Each row below holds a small network's activations on one input, seen along a few directions.
In each table, some parts of the input vary, and every possible input appears once, in random order.
A made-up example of a description, with smaller parts first: ring(8) and (point or (values(2) and line(4)) or ring(9)).
Shared parts are said once, and a part with two or three values counts as separate values.

Other details of the inputs vary at random and push rows far along two fixed directions, the same in every table; ignore that.

A family of inputs:
R1: [.29, -.21, .23, .07, .26, -.51, .06, .03, .47, -.15, .08]
R2: [.13, -.26, -.10, -.17, -.55, -.15, -.05, .08, -.18, .13, .06]
R3: [.17, -.23, -.07, -.19, -.55, -.16, -.04, .08, -.17, .12, -.02]
R4: [-.19, .21, -.08, .24, .70, -.04, .01, -.04, .40, -.08, .04]
R5: [.21, -.17, .19, -.14, -.47, -.10, -.01, -.06, -.19, .10, .00]
R6: [.30, -.26, .00, -.34, -.34, -.16, .13, .22, -.36, -.22, .04]
R7: [-.31, .17, -.25, .08, .01, .54, -.07, .07, -.22, .07, -.07]
R8: [-.11, .23, -.05, .25, .71, -.02, .06, -.06, .39, -.08, -.04]
R9: [.22, -.15, .05, -.20, -.51, -.13, -.08, .01, -.18, .07, -.01]
R10: [-.18, .15, .06, .25, .70, .12, -.02, .06, .41, -.21, .03]
R11: [.22, -.22, .10, -.17, -.48, -.09, -.03, -.05, -.18, .10, .00]
R12: [.24, -.29, .11, .08, .23, -.54, .10, .10, .49, -.11, .07]
R13: [-.26, .24, -.24, .04, .07, .45, .01, -.10, -.22, .24, -.11]
R14: [.07, -.19, .24, -.11, .19, -.42, .39, .21, .37, -.57, .21]
R15: [-.19, .41, -.07, .02, .06, .41, -.06, -.11, -.26, .16, -.12]
R16: [-.29, .21, -.22, .08, .01, .53, -.10, .03, -.23, .01, -.09]
R17: [.15, -.24, .17, -.10, -.50, -.01, -.09, .12, -.18, -.08, .04]
R18: [-.24, .28, -.20, .05, .07, .43, -.02, -.15, -.23, .18, -.13]
R19: [-.18, .20, .06, .23, .72, -.02, .01, -.12, .36, -.06, .01]
R20: [.22, -.23, .20, .05, .24, -.52, .00, .05, .46, -.15, .16]
R21: [.21, -.19, .29, .08, .24, -.53, .02, .05, .43, -.15, .15]
R22: [-.31, .27, -.23, .07, .07, .39, -.07, -.15, -.25, .15, -.10]
R23: [.19, -.19, -.03, -.19, -.55, -.16, -.07, .03, -.18, .07, -.04]
R24: [-.33, .24, -.27, .06, .07, .40, -.03, -.10, -.24, .21, -.09]
R25: [-.26, .34, -.04, .08, .09, .40, -.05, -.18, -.28, .16, -.07]
R26: [.25, -.12, .14, -.12, -.48, -.11, -.01, -.03, -.21, .07, .00]
Each input here is: values(2) or (line(4) and (point or ring(5))).
Question: Change only the line(4) part in R24. List by row number the other rows that result.
Answer: R19, R22, R25
Question: Change only the line(4) part in R5. List by row number the other rows that result.
Answer: R11, R13, R18

A family of inputs:
R27: [.04, -.01, -.17, -.06, -.25, .14, -.05, .01, -.22, .13, -.08]
R28: [-.19, .24, -.21, .12, .25, .35, -.02, -.03, -.03, .11, -.12]
R29: [-.01, .08, .15, .20, .86, -.25, .07, -.05, .48, -.14, .03]
R30: [-.02, .08, .09, -.01, .45, -.06, .23, .10, .22, -.35, .03]
R31: [.20, -.16, .16, -.01, .27, -.51, .12, .00, .36, -.10, .08]
R32: [-.05, -.03, .01, .00, -.31, .19, -.11, -.08, -.20, .09, -.01]
R33: [-.11, .11, .05, .00, .24, .13, .11, .11, .04, -.27, .12]
R34: [.14, -.36, .03, -.12, -.45, -.31, -.02, .09, .03, .02, .07]
R35: [.08, .05, -.07, -.11, -.24, .14, -.04, -.04, -.24, .16, -.07]
R36: [-.04, .18, .13, .17, .65, -.27, .08, -.07, .41, -.08, .05]
R37: [.27, -.11, .23, .06, .26, -.48, -.02, .04, .39, -.10, .07]
R38: [.20, -.15, .23, .00, .07, -.48, .06, -.01, .30, -.06, .09]
R39: [.01, -.04, -.14, -.03, -.29, .19, -.04, .02, -.17, .13, -.09]
R40: [-.09, -.03, -.01, -.06, .08, .10, .11, .21, -.01, -.24, .12]
R41: [.23, -.16, .27, .10, .14, -.39, .00, .04, .43, -.08, .04]
R42: [-.21, .25, -.03, .11, .29, .36, .01, -.12, -.07, .10, -.09]
R43: [-.24, .37, -.16, .16, .27, .40, -.11, -.11, -.02, .11, -.08]
R44: [.16, -.29, .10, .04, .14, -.36, .03, .05, .24, -.10, .04]
R45: [.16, -.28, .13, -.06, -.39, -.31, -.01, -.02, .11, -.01, .09]
R46: [.22, -.22, .04, .03, .18, -.41, .02, .10, .32, -.10, .03]
R47: [.04, .08, -.11, -.07, -.27, .11, -.14, -.04, -.23, .11, -.02]
R48: [.21, -.27, .15, -.06, -.20, -.35, -.09, .01, .04, -.06, .08]
R49: [.26, -.13, .24, .07, .21, -.45, -.01, .04, .40, -.08, .06]
R50: [-.24, .19, -.15, .13, .28, .35, -.01, -.07, -.09, .08, -.10]
R51: [.01, .06, -.07, -.13, -.25, .09, .04, -.10, -.26, .15, -.03]
R52: [-.05, .08, -.03, -.19, -.29, .20, .08, .10, -.28, -.22, .01]
R53: [.15, -.42, .10, -.06, -.40, -.24, -.08, .10, .03, -.02, .05]
R54: [-.06, -.05, -.12, -.06, -.24, .12, -.12, .03, -.28, .09, -.02]
R55: [-.18, .27, -.07, .06, .29, .31, -.01, -.13, -.14, .11, -.08]
R56: [.19, -.25, .10, -.11, -.34, -.37, -.02, -.01, .06, -.01, .10]
R57: [.18, -.39, .07, -.09, -.34, -.30, -.09, .11, -.01, -.03, .06]
R58: [.16, -.31, .00, -.15, -.40, -.37, -.02, .10, -.02, .00, .08]
R59: [-.04, .05, .19, .23, .83, -.21, .08, -.04, .54, -.14, .01]
R60: [-.26, .22, -.18, .13, .25, .30, .07, -.09, .00, .09, -.08]
R61: [-.02, -.01, -.17, -.05, -.28, .14, -.13, .06, -.19, .13, -.04]
R62: [-.03, .15, .19, .23, .76, -.21, .01, -.06, .41, -.12, .03]
R63: [-.05, .14, .20, .24, .75, -.18, .02, -.06, .43, -.11, .03]
R64: [-.01, .09, .02, -.07, -.30, .10, -.01, -.10, -.22, .15, -.03]
R65: [-.06, -.01, .00, .16, .49, -.19, .12, -.01, .40, -.08, .01]
R66: [-.21, .22, -.19, .08, .27, .30, -.02, -.07, -.16, .08, -.08]
R67: [-.27, .43, -.07, -.01, .24, .45, .13, .01, -.22, -.19, -.08]
R68: [-.28, .33, -.12, .13, .28, .38, -.10, -.14, -.13, .09, -.05]
R69: [-.25, .18, -.13, .16, .28, .37, .00, -.07, -.05, .08, -.10]
R70: [-.04, .02, -.02, -.03, .26, -.01, .22, .16, .12, -.34, .01]
R71: [.03, .06, -.09, -.05, -.29, .13, -.14, -.04, -.20, .12, -.02]
R72: [-.01, .03, .09, -.01, -.29, .17, -.07, -.08, -.24, .12, -.05]
R73: [-.04, -.01, -.01, -.03, -.29, .16, -.12, -.08, -.23, .09, -.01]
R74: [.16, -.34, .01, -.14, -.43, -.35, -.02, .10, .00, .01, .08]
R75: [-.01, .03, -.03, -.09, -.29, .14, .05, -.09, -.20, .15, -.04]
R76: [-.19, .41, -.06, .15, .30, .37, -.06, -.11, -.03, .14, -.10]
R77: [.26, -.15, .18, .05, .40, -.48, .05, .05, .46, -.12, .06]
R78: [-.24, .30, -.26, .10, .24, .34, -.11, .00, -.10, .12, -.07]
R79: [.00, .03, -.06, -.01, -.33, .18, -.12, -.04, -.14, .12, -.03]
R80: [-.03, .01, -.18, -.11, -.25, .07, .04, -.04, -.27, .11, -.03]
R81: [.06, .03, -.04, -.07, -.28, .19, -.03, -.04, -.19, .16, -.08]
R82: [-.13, -.05, -.13, -.03, -.33, .15, -.04, .01, -.15, .13, -.01]
R83: [.22, -.35, .03, -.07, -.36, -.28, -.10, .14, .10, .00, .03]
R84: [.17, -.26, .12, -.09, -.36, -.34, -.02, -.01, .09, -.01, .09]
R85: [-.14, .30, -.11, .07, .26, .34, -.01, -.09, -.05, .14, -.11]
R86: [.16, -.40, .09, -.08, -.37, -.27, -.09, .11, .02, -.03, .05]
R87: [.01, .04, .08, -.04, -.27, .15, -.08, -.08, -.26, .12, -.05]
R88: [-.01, .06, .05, -.14, -.25, .22, .10, .09, -.34, -.14, .06]
R89: [-.03, .08, .03, -.04, -.33, .13, .00, -.10, -.19, .15, -.03]
R90: [-.20, .29, -.10, .05, .25, .27, .07, -.14, -.05, .13, -.07]
R91: [.15, -.29, .05, -.25, -.42, -.19, .11, .27, -.08, -.31, .08]
R92: [.21, -.37, .04, -.05, -.39, -.25, -.09, .14, .12, .01, .03]
R93: [-.07, .12, -.02, .06, .25, -.12, .00, -.08, .15, -.02, .05]
R94: [-.03, -.03, -.10, -.15, -.24, .24, .14, .15, -.32, -.15, .06]
R95: [-.04, .00, -.17, -.09, -.26, .09, .04, -.04, -.24, .12, -.04]
R96: [-.20, .29, -.08, -.03, .24, .43, .15, .04, -.23, -.12, .03]
Question: Changing only one part turns R50 into R73. The same change can be made to R27. Which row results?
Answer: R71
Question: Changing only one part turns R61 into R49. The same change can be made to R74. Which row results?
Answer: R38
Question: Describe the family of inputs behind these rows.
Answer: ring(5) and (values(2) or (values(3) and line(4)))
Question: Change only the values(3) part in R65. List by row number the other rows that result.
Answer: R28, R50
Question: Start at R39 and move only the ring(5) part, one step at a time. The first step leads to R81. Which rows follow, in order?
Answer: R41, R79, R92
Question: Change only the line(4) part in R66. List by row number the other rows that result.
Answer: R44, R50, R69
Question: Start at R75 and move only the line(4) part, one step at a time. The first step leads to R90. Which rows follow, in order?
Answer: R51, R31
